These are the activations of a small neural network, seen along a few directions. Each row is one input.
In each table, some parts of the input vary, and every possible input appears once, in random order.
Descriptions start from the smaller parts, as in this example, which fits no table here: values(3) and (point or line(11) or (line(4) and ring(8))).
Shared parts are said once, and a part with two or three values counts as separate values.
In the rows, 128 means zero.

Other details of the inputs vary at random and push rows far along two fixed directions, the same in every table; ignore that.

Rows:
row 1: [135 132 144 114  99 104 152 122 152 139 107 127 103]
row 2: [122 115 147 113  90 129 171 113 128 119 124 128 119]
row 3: [138 118 118 164 144 132 117 140  99 127 124 135 135]
row 4: [153 113 123 173 141 133 105 154  93 125 108 140 132]
row 5: [149 110 129 180 148 142 103 134  98  85 101 120 150]
row 6: [119 123 153 110  95 117 155 108 128 123 118 130 109]
row 7: [137 121 145 114  87 112 159 126 136 152 104 139 101]
row 8: [158 111 124 186 144 140 103 158 100 122  96 132 137]
row 9: [138 134 149 113  97 101 146 116 148 139 113 141 104]
row 10: [132 114 120 161 157 135 111 138  94 122 125 129 145]
row 11: [133 125 154 120  85 113 156 107 145 118 116 139 101]
row 12: [ 62 173  92  86 203  96 151 120 161 154 224 118 153]
row 13: [128 125 149 116  83 115 158 111 130 125 115 136 100]
row 14: [115 139 120 135 162 120 124 120 123 110 162 131 152]
row 15: [138 126 116 169 158 126 106 138 113 112 123 125 138]
row 16: [133 133 146 109  93 104 148 120 134 146 111 138 101]
row 17: [134 124 107 137 140 153  73 143 107 119 127 127 144]
row 18: [ 65 176  98  83 200  92 146 114 158 155 233 130 152]
row 19: [134 130 148  89  98 138 131 104 153 125 115 123 112]
row 20: [ 67 173  83  97 196 104 160 133 159 175 229 126 152]
row 21: [135 122 109 137 139 152  83 143 129 112 122 116 142]
row 22: [144 121 112 136 156 160  89 138 105 131 120 119 144]
row 23: [136 117 103 140 141 160  83 151 109 126 128 126 146]
row 24: [119 124 150 110  91 122 162 107 126 111 123 130 117]
row 25: [149 105 127 184 145 152 112 142  94 101 102 121 155]
row 26: [143 127 115 138 162 154  83 133 121 116 114 111 145]
row 27: [119 123 130  91  83 150 145 128 160 138 123 119 118]
row 28: [112 132 109 150 180 131 122 140 117 136 153 121 156]
row 29: [128 130 147 113  91 109 152 123 132 133 120 140 101]
row 30: [127 125 139  92  81 138 125 116 157 121 124 128 114]
row 31: [141 128 118 166 158 122 102 148 116 118 120 131 136]
row 32: [142 128 122 129 146 152  84 128 106 123 117 119 137]
row 33: [132 124 141  94  97 152 147 117 151 139 108 111 116]
row 34: [135 126 142 119  97 115 161 130 147 155 107 129 108]
row 35: [128 134 150 112  94 106 154 117 150 128 124 145 104]
Each input here is: ring(5) and (values(2) or line(5)).
Q: The inputs of row 26 and row 19 match in every part but the ring(5) part. If row 5 is changed in the same way as row 26 into row 19, which row does it become?
A: row 14
Q: A walk changes only the line(5) part. It starts at row 7 and steps to row 4. List the rest of the walk in order.
A: row 3, row 10, row 2
Q: Which other rows does row 23 become when the values(2) part takes its other values? List them by row number.
A: row 22
Q: A walk changes only the line(5) part. It starts at row 9 and steps to row 35. List the rest of the walk in order.
A: row 11, row 18, row 14
Q: Which other rows does row 27 become when the values(2) part takes its other values? List them by row number.
A: row 33

Rows:
row 36: [122 131 118 138 147 123 129 137 121 135 141 129 137]
row 37: [125 129 114 132 149 138 118 137 123 133 138 122 142]
row 38: [131 132 125 148 148 115 120 133 117 127 132 134 131]
row 39: [128 129 122 136 145 134 112 126 118 114 133 125 139]
row 40: [125 129 119 140 143 126 129 136 120 133 136 129 136]
row 41: [142 116 163 123  72 115 161 112 138 122  92 136  97]
row 42: [140 109 163 113  66 135 151 107 138 106  90 127 104]
row 43: [138 110 159 120  67 127 166 117 136 125  92 132 100]
row 44: [130 126 127 137 138 135 113 126 118 112 128 124 137]
row 45: [137 128 121 132 136 136 101 135 123 128 121 127 131]
row 46: [130 132 124 147 148 114 121 133 119 127 132 134 132]
row 47: [141 126 121 135 137 138  99 136 120 127 119 128 132]
row 48: [131 124 119 139 143 142 115 137 119 128 127 123 139]
row 49: [130 133 124 145 147 113 123 132 120 128 134 134 132]
row 50: [132 132 118 126 141 135 104 134 127 133 132 127 133]
row 51: [ 53 176 116  28 131  95 196  96 196 163 224 125 122]
row 52: [140 109 155 116  69 141 155 118 141 122  89 124 104]
row 53: [121 131 117 138 147 125 130 136 122 135 142 129 138]
row 54: [134 132 118 128 141 134 102 135 124 132 128 127 134]
row 55: [130 125 117 138 144 141 115 137 119 129 128 123 140]
Q: What do these inputs look like to the network?
A: values(4) and (point or line(4))
